These are the activations of a small neural network, seen along a few directions. Each row is one input.
Each table varies a few parts of the input and shows all the possible inputs, shuffled.
A made-up example of a description, with smaller parts first: one of 4 places along a line, together with either a single point or one of 9 places around a ring or (one of 3 separate values, together with one of 8 places around a ring).
Shared parts are said once, and a part with two or three values counts as separate values.
In the rows, zero is written as 128.

Other details of the inputs shift rows strongly along two fixed directions, in all tables alike. That doesn't count.

A family of inputs:
row 1: [135 124 121 131 142 125 104 124 158  98 133 116 132 107 114]
row 2: [134 127 107 160 146 123 117 140 165 129 138 119 125 103  98]
row 3: [113 135 156 123 102 131 169 127  69 161 120 131 125 171 166]
row 4: [125 147 146 155 127 111 125 157 125 117 138 132 147 170 121]
row 5: [119 134 133 139 125 126 136 145 113 142 138 131 135 155 114]
row 6: [118 137 131 150 123 123 143 144 123 141 145 121 131 152 120]
row 7: [133 126 125 116 132 127 111 122 151 103 141 120 132 119 117]
row 8: [127 123 116 120 135 129 111 129 144 123 137 128 132 119 104]
row 9: [125 139 139 137 126 117 123 144 126 120 137 133 142 157 123]
row 10: [120 146 140 168 134 109 124 164 122 124 140 126 149 172 107]
row 11: [113 130 157 104 108 133 152 120  64 149 112 138 131 169 164]
row 12: [129 144 139 155 138 117 124 156 120 118 122 133 141 158 120]
row 13: [129 139 144 136 132 123 128 141 112 115 115 134 137 153 137]
row 14: [134 124 106 136 139 128 112 136 156 131 137 134 127 109  98]
row 15: [133 135 144 128 124 122 125 130 127 111 130 128 138 143 140]
row 16: [134 129 109 139 144 122 100 140 165 116 138 130 135 112  92]
row 17: [133 117 115 117 138 134 110 120 143 127 120 138 128 103 118]
row 18: [125 139 135 156 124 119 147 146 117 143 132 129 130 151 132]
row 19: [123 145 138 162 116 112 148 154 133 128 155 115 134 163 124]
row 20: [132  97 118  51 103 159 150  61 107 150 101 132  90  70 183]
row 21: [125 127 134 109 122 130 125 124 121 123 129 134 133 137 131]
row 22: [130 137 132 149 136 125 131 147 116 134 119 137 131 145 123]
row 23: [134 129 120 141 145 122 100 135 169  94 144 112 138 113 100]
row 24: [132 115 102 131 147 135 109 123 152 132 126 130 120  90 100]
row 25: [126 135 160 110 100 136 176 111  66 148  98 132 111 153 198]
row 26: [132 118 123 102 133 135 111 108 146 106 131 119 127 104 124]
row 27: [131 122 109 125 133 131 117 129 145 134 137 134 125 113 105]
row 28: [126 120 110 130 139 133 118 127 138 135 129 129 124 111 106]
row 29: [138 128 111 158 138 122 123 135 171 119 139 113 122  99 113]
row 30: [137 126 124 118 132 126 110 121 153 104 134 126 131 113 123]
row 31: [137 126 105 144 138 125 117 135 167 128 142 126 122 104 101]
row 32: [126 103 127  72 107 155 154  74  99 150 101 126  97  87 181]
row 33: [142  82 111  27 126 168 114  40 122 122  80 137  94  32 176]
row 34: [150  85 105  34 138 169 105  46 136 109  75 133  91  23 168]
row 35: [127 135 130 146 128 124 132 145 120 141 131 139 134 146 120]
row 36: [140 125 108 146 147 130 120 132 157 125 120 124 117  97 113]
row 37: [130 121 113 136 141 133 116 129 138 137 124 133 125 107 110]
row 38: [122 141 139 159 133 116 124 155 119 127 133 130 145 161 116]
row 39: [132 127 114 151 148 120 103 144 157 116 133 129 138 118  96]
row 40: [121 137 167 107 106 128 151 116  72 129 111 132 133 166 178]
row 41: [128 145 138 155 113 115 151 145 126 133 142 122 129 156 139]
row 42: [120 132 153 111 100 134 168 117  70 163 111 142 118 158 178]
row 43: [127 123 118 115 133 129 111 125 147 114 136 125 132 117 111]
row 44: [124 129 155 100  94 137 175 103  69 157 106 135 111 148 197]
row 45: [129 124 114 138 128 129 132 125 155 126 143 110 119 108 119]
row 46: [126 122 115 125 142 130 104 129 156 111 139 121 135 111 100]
row 47: [130 102 115  78 136 148 110  83 128 125  99 135 114  70 143]
row 48: [116 130 154 111 101 137 171 113  62 163 109 135 117 158 178]
row 49: [134 125 106 152 148 125 108 141 160 128 134 131 131 107  92]
row 50: [124 149 144 176 120 109 152 157 123 131 145 113 135 167 132]
row 51: [123 142 135 147 127 114 124 156 128 125 146 130 145 165 109]
row 52: [124 148 144 175 120 110 152 155 121 132 141 116 134 164 138]
row 53: [129 125 109 138 139 126 112 141 155 128 146 129 131 118  89]
row 54: [129 117 112 120 146 132 102 121 158 111 130 122 130  99 104]
row 55: [121 140 142 150 131 115 125 150 121 118 133 126 146 161 119]
row 56: [139 125 115 118 137 127 103 122 168  98 142 120 131 104 109]
row 57: [113 132 154 106 108 133 150 126  71 147 120 136 134 171 155]
row 58: [124 135 131 137 117 124 145 138 119 144 140 130 127 149 129]
row 59: [118 132 160 107 108 131 150 119  70 140 107 142 133 165 171]
row 60: [131 127 104 145 137 125 119 139 168 126 150 117 124 110  92]
Each input here is: one of 6 places along a line, together with either a single point or one of 9 places around a ring.
The inputs of row 14 and row 30 match in every part but the place on the line of 6. If row 24 is changed in the same way as row 14 into row 30, which row does it become? -> row 1
Which other rows agree with row 45 in the place on the line of 6? List them by row number. -> row 19, row 20, row 25, row 29, row 32, row 41, row 44, row 50, row 52
Change only the place on the line of 6 in row 58. List by row number the other rows that result. -> row 20, row 21, row 27, row 51, row 56
Change only the place on the line of 6 in row 22. List by row number the other rows that result. -> row 12, row 13, row 25, row 34, row 36
Change only the place on the ring of 9 in row 59. List by row number the other rows that result. -> row 4, row 9, row 21, row 43, row 46, row 47, row 54, row 55
A walk changes only the place on the ring of 9. It starts at row 16 and steps to row 17. List the rest of the walk in order. -> row 39, row 38, row 10, row 11, row 57, row 8, row 51

A family of inputs:
row 61: [132 116  69 126 144 125 118 132 185 138 122 131 106  74  91]
row 62: [157 117 148  95 141 152 124  81  63 142  55 149 101  97 183]
row 63: [116 112 128 119 123 149 149 115  79 172 106 127 105 130 139]
row 64: [144 116 101 122 163 133  74 112 178  81 138  97 126  72  86]
row 65: [133 104  89 127 135 129 104 108 166 140 148 139 121  79 105]
row 66: [152 125 113 108 143 141 106 111 178 102 147 119 118  83  96]
row 67: [149 111 149 114 135 138 119  90 106 137  69 157 119  72 182]
row 68: [106 158 130 212 149 108 140 189 117 150 139 110 139 197  85]
row 69: [120 163 162 153 135 109 132 182 120  79 145 121 152 209 118]
row 70: [130 163 137 184 116  96 158 181 144 124 162 109 133 182 126]
row 71: [118 118 154  83 132 137 128 104  78  94  95 112 130 145 157]
row 72: [170 139 149 111 132 148 142 121  89 132  82 169 112 124 169]
row 73: [111 127 136  76 129 150 127 126  89 126  99 154 129 150 135]
row 74: [115 164 142 210 140 103 150 182 125 122 146  85 136 186 112]
row 75: [127 136 126 106 103 126 172 114 117 139 107 120  99 128 174]
row 76: [139 121  86 108 143 130  77 130 182 115 139 138 133  81  81]
row 77: [103 149 171 158 133  98 131 165 111  87 141 117 165 187 133]
row 78: [126 114 135 113 121 146 139 103  71 170 124 134 114 137 134]
row 79: [117 155 165 179 125 100 124 168 130  98 159 110 169 188 124]
row 80: [112 146 132 198 113  97 151 182 125 150 153 130 150 185 110]
row 81: [113 120 150 125 108 138 162 107 106 145 117 113 113 113 178]
row 82: [120 122 158 113 100 140 152  93  93 141 131 123 120 122 176]
row 83: [115 117 143 112 121 141 131 105 102 156 127 143 144 130 134]
row 84: [124 110  72 145 146 116 113 130 188 134 125 126 120  69  90]
row 85: [153 120  94 122 130 125 108 111 193 108 155 119 103  74 105]
row 86: [107 129 141 129 121 133 162 114 112 140 111 108 118 108 173]
row 87: [139 109  98 128 165 141  80 115 166 129 139 123 125  81  65]
row 88: [145 113  82 125 136 128 104 124 178 134 152 139 114  82  85]
row 89: [132 108  97 114 159 140  75 115 150 119 122 124 132  90  80]
row 90: [136 137 145  83 101 133 132 111 110 115 123 130 130 145 165]
row 91: [151 109 143  87 115 127 134  80  89 149  67 171 106  95 216]
row 92: [139 162 154 164 114  95 138 168 141 113 167 119 147 191 116]
row 93: [115 105  89 104 151 123  77 119 171 102 120 142 135  82  97]
row 94: [126 125 148  94 103 124 128 102 111 115 124 127 139 134 170]
row 95: [117 125 132 120 107 119 167 108 116 141 109 116 111 124 182]
row 96: [106 120 142  99 115 145 118 109  89 143 114 146 148 131 147]
row 97: [ 95 157 137 211 132 105 151 186 124 150 142 124 155 181 105]
row 98: [145 107  95 110 142 150 116 120 152 143 145 138 108  82  91]
row 99: [136 123 154 103 120 140 135  92  94 127 123 111 125 135 143]
row 100: [117 157 175 179 120 101 141 158 121 118 165 113 163 187 127]
row 101: [133 118  75 130 166 141 115 139 186 137 126 124 106  68  76]
row 102: [112 122 149  87 116 123 129 106 110 101 108 129 138 144 175]
row 103: [126 105  88 118 179 133  66 128 167  94 113 121 128  83  66]
row 104: [139 163 148 182 118 111 150 176 132 115 178 116 137 191 111]
row 105: [151 111  97 144 153 136  94 109 183 103 151  97 108  66  83]
row 106: [113 150 142 172 118  99 114 174 124 124 154 137 171 195 106]
row 107: [127 124 156  89  98 128 149  90  99 137 126 130 130 139 182]
row 108: [139 107  82 125 153 147 117 133 176 140 133 130 102  68  81]
row 109: [121 118 140 116  98 128 167 105 108 145 119 119 110 126 187]
row 110: [138 135 149  83 111 149 136 112  99 109 125 128 132 142 156]
row 111: [131 121 138 114 100 126 147  98 118 137 138 126 117 126 171]
row 112: [122 116 138  98 106 130 133 103  99 159 125 150 137 134 144]
row 113: [183 152 100 216 161 102  84 182 223  82 143 143 151 121  70]
row 114: [112 128 127  80 120 132 123 125 104 126 104 153 132 147 139]
row 115: [143 114 107 102 149 147 103 120 159 138 139 141 124  89  84]
row 116: [121 154 127 184 112 101 156 187 126 150 152 135 138 191 105]
row 117: [130 133 126 114 115 142 173 120 113 133 111 114 103 124 157]
row 118: [136 116  99  97 147 148  89 126 158 122 131 140 130  91  87]
row 119: [106 146 140 211 125 108 148 186 126 150 153 123 156 182 100]
row 120: [115 112 144 110 108 144 146 102  78 170 125 145 126 129 157]
row 121: [144 117  94 110 139 131  93 121 178 131 144 142 126  84  81]
row 122: [ 93 112 147  85 120 142 133 109  70 132  92 151 147 145 158]
row 123: [133 127 139 104 103 155 175 114  99 141 118 120  99 130 171]
row 124: [119 155 154 200 125 109 155 174 110 127 151  91 130 190 123]
row 125: [125 131 145  78 115 127 133 119 113  99 110 132 129 151 161]
What is each input in this table made of? -> one of 5 places around a ring, together with either a single point or (one of 2 separate values, together with one of 6 places along a line)
The inputs of row 105 and row 85 match in every part but the place on the ring of 5. If row 68 is changed in the same way as row 105 into row 85, which row does it become? -> row 61
A walk changes only the place on the ring of 5. It starts at row 86 and steps to row 95. List the rest of the walk in order. -> row 75, row 117, row 74

A family of inputs:
row 126: [120 109 114 113 129 146 143 105 104 161 102 133 108  97 147]
row 127: [131 128 132 117 143 130  98 124 140  93 128 117 139 119 112]
row 128: [125 154 146 178 121 112 158 167  99 144 130 127 130 184 136]
row 129: [137 104  75 142 158 133  96 119 195 134 131 127 113  45  86]
row 130: [142 124 130 113 127 137 137 110 121 129 108 131 113 110 153]
row 131: [140 106  82 136 152 137  99 111 192 137 132 128 111  45  92]
row 132: [124 145 168 120 103 131 172 128  54 147 101 134 123 179 186]
row 133: [119 130 134  96  93 129 162 110 127 129 148 111 116 137 160]
row 134: [125 148 123 189 168  99  78 184 190  72 163 108 168 150  51]
row 135: [117 140 161 115 105 126 165 127  64 144  98 144 129 171 182]
row 136: [135 121 134  91 114 139 138 100 108 139 102 144 114 110 168]
row 137: [144  99 107  84 142 144  94  78 164 106 105 128 114  45 139]
row 138: [138  89  80  87 144 149  92  85 175 137 131 133 110  39  94]
row 139: [136 124 120 125 140 135 126 124 135 120 105 125 115 107 133]
row 140: [118 108 112 101 128 141 118 107 124 151 127 139 125 102 118]
row 141: [121 126 129 114 128 136 135 130 101 139 120 136 123 144 128]
row 142: [117 142 154 155 101 118 169 140  80 172 129 139 131 175 158]
row 143: [125 143 171 133 114 123 150 127  74 122 109 123 136 173 174]
row 144: [135 152 126 188 157  97  79 181 195  71 178 111 170 154  57]
row 145: [126  94 109  79 128 162 141  77 106 162  86 132  91  62 161]
row 146: [132 127 115 111 139 130  98 130 156 109 134 135 137 112 102]
row 147: [124 126 177  83  92 137 162  88  49 138  91 139 124 155 213]
row 148: [120 119 149  66  97 149 162  96  54 163 103 147 113 150 178]
row 149: [133 147 120 186 152 108 115 174 166 105 136 118 142 143  92]
row 150: [130 114 112 130 134 142 137 112 125 155 114 123 107  93 132]
row 151: [117 151 146 171 123 113 157 167  99 144 123 132 134 183 136]
row 152: [119 163 146 182 138 102 124 194 127 108 153 125 161 207  89]
row 153: [122 155 158 155 113 110 152 159  97 133 126 138 143 187 152]
row 154: [125 162 156 202 143  98 124 181 134  96 141 110 159 191 111]
row 155: [141 116 121 121 124 138 132  99 165 103 138  97 107  79 145]
row 156: [131 107 110  81 127 144 115  99 137 133 122 145 116  91 123]
row 157: [123 162 162 176 127  94 113 180 133  92 166 123 174 209 101]
row 158: [123 114 136  68 110 154 148  92  71 154 101 141 108 127 164]
row 159: [118 128 130 117 126 135 134 133  99 139 122 140 128 151 127]
row 160: [134 114 109 118 139 142 130 115 133 137 104 130 104  90 134]
row 161: [137 101 123  33 112 160 123  67 107 135  98 147 109  80 164]
row 162: [117 105  95 104 112 134 138  97 169 141 155 103 106  76 125]
row 163: [123 114 111 120 136 140 122 115 125 146 128 125 119 107 110]
row 164: [137 117 116 115 125 136 135 112 132 144 116 141 113 101 143]
row 165: [114 153 132 210 135  99 138 187 135 142 151 123 150 179  99]
row 166: [122 142 165 137 117 113 139 135  95 117 116 132 147 172 166]
row 167: [156 125  86 166 164 117  86 143 220  93 144 118 125  71  73]
row 168: [128 110 108 107 130 144 119 104 129 148 130 129 118  96 113]
row 169: [131 150 141 173 106 118 177 151 129 143 159 105 116 156 140]
row 170: [108 134 156 121  99 127 155 130  71 166 136 145 139 182 147]
row 171: [139 135 120 129 139 128 108 136 150 108 138 128 135 128 101]
row 172: [125 142 153 104 108 127 132 132  97 131 128 146 140 172 144]
row 173: [133 161 160 200 137  95 124 174 135  98 150 112 158 187 118]
row 174: [118 142 149 158 111 121 169 141  79 170 127 131 124 170 155]
row 175: [116 154 168 165 121 103 140 158  94 113 123 125 156 195 151]
row 176: [151 121  80 174 162 119  93 147 215 109 149 120 121  71  69]
row 177: [128 119 118 118 124 130 138 121 122 145 112 140 116 110 147]
row 178: [142  97  80 124 148 141 107  98 181 140 124 126 102  39 105]
row 179: [125 160 138 220 117 105 169 178 150 142 184  94 133 171 107]
row 180: [112 120 168  56 101 145 140  89  56 130  98 147 136 151 188]
row 181: [151  97  79 105 152 148 105  91 178 129 112 129  92  29 115]
row 182: [144 132  84 182 166 107  74 172 229  96 180 120 146 104  30]
row 183: [126 113 142  66 119 140 112  88 111 109 112 138 132 110 154]
row 184: [124 111 135  73 134 147 113  92 107 107 101 127 126 105 147]
row 185: [134 156 147 177 109 115 171 156 134 125 159 101 123 166 140]
row 186: [115 156 128 183 109  96 152 177 165 122 190  99 141 182 100]
row 187: [120 143 174 107 109 125 138 126  72 118 123 132 146 185 163]
row 188: [147  84  92  32 135 167  97  55 153 120  98 141  97  27 135]
row 189: [107 151 141 192 130 102 130 189 120 139 162 127 163 200  88]
row 190: [118 154 170 161 122 110 144 154  86 115 119 123 152 193 153]
row 191: [110 132 172  88 108 132 139 116  60 121 107 139 147 176 173]
row 192: [138  93  80  76 148 149  89  90 175 122 120 137 110  42 100]
row 193: [129 150 144 145 131 120 127 157 114 116 138 127 142 178 113]
row 194: [135 129  81 182 173 110  72 175 223  93 167 118 147  99  30]
row 195: [132 136 164 120 111 121 140 115  92 122 114 134 137 155 174]
row 196: [139 102  91  78 151 148  85  96 171 107 113 134 118  56 102]
row 197: [127 110 115 103 127 140 138 106 117 146  99 142 108  94 150]
row 198: [130 108 108  99 126 145 119 100 128 150 131 136 119  97 119]
row 199: [136 117 109 101 129 138 115 114 137 132 132 138 119 107 117]
row 200: [144 122 128 110 123 134 132 109 131 130 112 137 117 107 150]
row 201: [110 130 142 126 119 134 147 134  79 157 123 131 130 164 134]
row 202: [104 113 142  81 109 149 154 101  56 172 101 142 119 141 163]
row 203: [133 140 115 160 157 116  98 165 169  96 146 118 144 136  72]
row 204: [139 131 120 152 127 119 132 139 144 137 131 135 123 123 124]
row 205: [123 139 115 162 131 102 113 151 206  79 182  87 143 128  91]
What is each input in this table made of? -> one of 2 separate values, together with one of 4 places along a line, together with either a single point or one of 9 places around a ring
The inputs of row 188 and row 144 match in every part but the place on the line of 4. If row 167 is changed in the same way as row 188 into row 144, which row does it become? -> row 147
The inputs of row 196 and row 194 match in every part but the place on the line of 4. If row 152 is changed in the same way as row 196 into row 194, which row does it become? -> row 159
A walk changes only the place on the ring of 9. It starts at row 174 and steps to row 150. List the rest of the walk in order. -> row 145, row 126, row 165, row 129, row 131, row 142, row 178
Change only the place on the line of 4 in row 186. List by row number the other rows that result. -> row 133, row 162, row 205
A walk changes only the place on the line of 4. It starts at row 184 and steps to row 203. List the rest of the walk in order. -> row 141, row 201
Change only the choice among 2 separate values in row 180. List by row number the other rows that result. -> row 166
